A small network was shown many inputs. Here are its activations along a few directions, one row for each input.
Each table varies a few parts of the input and shows all the possible inputs, shuffled.
Descriptions start from the smaller parts, as in this example, which fits no table here: values(2) and (point or line(9) or (ring(5) and line(6))).
Shared parts are said once, and a part with two or three values counts as separate values.
(in the rows, 128 means zero)

Other details of the inputs shift rows strongly along two fixed directions, in all tables alike. That doesn't count.

Rows:
R1: [135 115 177 114 108 102 147  69 123  82 146 101]
R2: [137 100 170 105 128  99 114 144 167 119 106 155]
R3: [ 60 174 104 153 159 166  92 136 136 149 154 123]
R4: [137 109 171 108 128  99 109 145 167 124 109 150]
R5: [129 105  91 147 123 132 166 214 119 172  52 161]
R6: [139 109 190 121  99  93 133  71 126  94 142 112]
R7: [ 96 181 105 140 144 157  96 135 125 145 154 145]
R8: [ 92 140  55 162 176 162 132 197 135 179 103 153]
R9: [107 161 113 137 137 160 109 134 128 137 145 140]
R10: [135  84 158 111 138 108 156  65 124  86 171 105]
R11: [130 148 111 129 125 124 112 121 130 137 134 127]
R12: [133 119 116 125 116 145 127 132 128 129 130 125]
R13: [201  52  78 105 106 111 218 201 103 144  29 145]
R14: [139 107 167  89 112 110 146  78 103  87 173 119]
R15: [123 138 104 122 123 134 122 125 133 140 138 134]
R16: [129  81 209  84 118  91 115  95 165  95 152 139]
R17: [123 132 116 130 123 151 122 137 125 130 133 131]
R18: [125 145 108 127 125 127 115 123 131 133 133 131]
R19: [188  87  91 129 122 128 189 202 103 156  54 138]
R20: [122 143 116 136 126 147 111 135 127 125 128 129]
R21: [159 114 177 108 112 112 143  76 111  94 166 103]
R22: [195  73  85 123 110 117 193 197 105 144  43 140]
R23: [133 128 117 130 120 139 118 130 127 124 124 122]
R24: [131  97 170 102 129 105 117 143 169 124 112 157]
R25: [140  89 164  96  99 123 136  79 122  90 169 105]
R26: [112 173 116 146 138 151  96 131 128 136 144 135]
R27: [160 108 165 101 108  97 140  66 119 103 162  98]
R28: [134 104 189 120 100  95 136  71 127  90 143 113]
R29: [ 77 180  98 172 180 151  76 126 145 160 169 123]
R30: [ 77 194 104 169 165 151  80 134 139 158 153 116]
R31: [139 108 174 107 133 101 111 147 164 135 112 144]
R32: [204  57  81 109 107 106 212 198 101 138  25 143]
R33: [ 69 181 101 159 159 163  92 132 140 147 148 124]
R34: [122 117 113 114 119 141 123 129 126 133 129 128]
R35: [ 70 190  99 167 161 156  82 132 143 143 145 124]
R36: [206  65  89 114 114 110 207 195 100 152  33 131]
R37: [139  95 156  88 101 105 142  71 122  96 172 112]
R38: [105 164 136 160 131 134 100 136 139 159 123 133]
R39: [159 103 171 110 106 114 132  73 118  98 160  88]
R40: [101 181 121 157 143 142 104 134 135 153 127 122]
R41: [ 73 174  93 168 177 154  80 123 148 144 160 130]
R42: [124 103 178 105 106 109 153  76 117  88 156 102]
R43: [100 160  53 178 176 150 112 190 137 174 103 151]
R44: [177  70  85 116 114 133 198 210 104 148  56 150]
R45: [166 111  77 135 132 135 175 205 110 150  60 156]
R46: [ 99 189 107 145 145 150  89 133 126 139 150 145]
R47: [103 192 110 148 144 146  86 131 126 143 154 143]
R48: [139 100 171  93 109 122 144  80 110  86 170 114]
R49: [126 147 119 140 126 144 108 132 125 130 131 126]
R50: [ 89 157 130 156 126 142 100 135 141 150 123 142]
R51: [140 118 177 116 106  97 144  70 121  84 145 100]
R52: [130 139 115 129 125 133 106 119 125 134 120 120]
R53: [ 72 196  98 171 160 151  74 132 141 146 148 123]
R54: [132 110 177 110 106 109 153  69 122  87 151 103]
R55: [157 122 174 105 116 102 144  75 107  96 171 110]
Each input here is: line(5) and (point or line(4) or line(6)).
Changing only the line(5) part turns R25 into R39. The same change can be made to R48. Which row results?
> R21
A walk changes only the line(5) part. It starts at R29 and steps to R43. List the rest of the walk in order.
> R41, R10, R8
Which other rows does R42 become when the line(4) part takes its other values? List them by row number.
> R3, R5, R8
Which other rows does R22 become when the line(6) part takes its other values? List them by row number.
> R11, R26, R47, R49, R52

Rows:
R56: [158  90 159  96 105 110 153 107 118  99 131 120]
R57: [ 95 147 147 130 138 135  96  72 135 107 186 109]
R58: [ 99 196 112 155 130 161  81  89 114 135 175 104]
R59: [137 124 100 142 132 128 140 204 137 166  60 160]
R60: [ 76 183  84 174 172 157  76 200 165 189  98 166]
R61: [ 78 168 154 130 134 147  65  82 145 121 188 118]
R62: [131 134  77 140 131 150 138 192 124 163  84 150]
R63: [134 120 129 126 121 125 150  99 107 108 142 107]
R64: [133 118 142 125 123 114 135 152 139 135  97 144]
R65: [131 124  89 146 150 128 163 147 109 137 114 123]
R66: [141  84 166 106 127 100 148 110 138 104 135 129]
R67: [138  98 167 101 110 111 140  75 120  90 161 109]
R68: [106 150 115 148 147 135 103 175 157 163  97 153]
R69: [114 117 183 116 134 102 112  87 153 104 157 123]
R70: [155  93 165 101 103 106 147 110 125 102 128 125]
R71: [146  81 141 108 134 107 162 132 131 114 119 133]
R72: [ 73 167 145 137 153 144  74  69 142 110 206 113]
R73: [130 111 165 121 125 106 121 116 148 117 125 128]
R74: [111 142  90 150 148 145 115 198 150 173  86 161]
R75: [177  91 132 100 100 112 164 124 108 112 113 124]
R76: [ 98 175  84 152 141 168  97 156 128 159 129 138]
R77: [109 150 122 145 140 135 123  91 116 118 162 101]
R78: [ 87 155 107 144 159 148  95 136 146 145 152 138]
R79: [144 106 194 100 101  97 128  80 135  92 148 116]
R80: [174  98 119 122 108 117 188 121  88 111 112 105]
R81: [168  97  97 132 118 118 198 149  89 127  88 118]
R82: [165  85 110 116 116 119 186 150 104 123  92 131]
R83: [190  90 105 115 102 117 192 146  89 123  88 121]
R84: [138 149  95 143 129 139 115 198 137 171  71 159]
R85: [ 97 146 142 134 147 130 108  69 128 104 191 104]
R86: [129 145 107 139 125 143 133 123 109 131 133 117]
R87: [109 137 151 125 123 130 102 113 142 124 146 132]
R88: [132 147 127 122 116 141 111 100 114 119 154 117]
R89: [ 71 192 169 141 133 143  38  77 159 122 188 121]
R90: [178  93 130 106 102 110 162 155 118 129  87 139]
R91: [138  91 178  99 120 104 135  80 134  90 157 110]
R92: [ 81 174  69 164 164 166  89 187 149 180 112 153]
R93: [161 111 113 112 113 127 148 159 119 137  95 140]
R94: [156  89 125 119 124 110 179 117 108 108 118 110]
R95: [133 154 114 137 123 134 107 172 140 158  91 151]
What do these inputs look like to the network?
> line(5) and line(8)
Changing only the line(5) part turns R81 into R65. The same change can be made to R87. Which row results?
> R66
Changing only the line(5) part turns R68 into R64. The same change can be made to R73. Which row results?
> R59
Which other rows does R79 become when the line(8) part takes its other values? List them by row number.
> R56, R62, R70, R76, R80, R86, R89
Which other rows does R90 become when the line(8) part takes its other values? List them by row number.
> R58, R75, R83, R84, R88, R93, R95
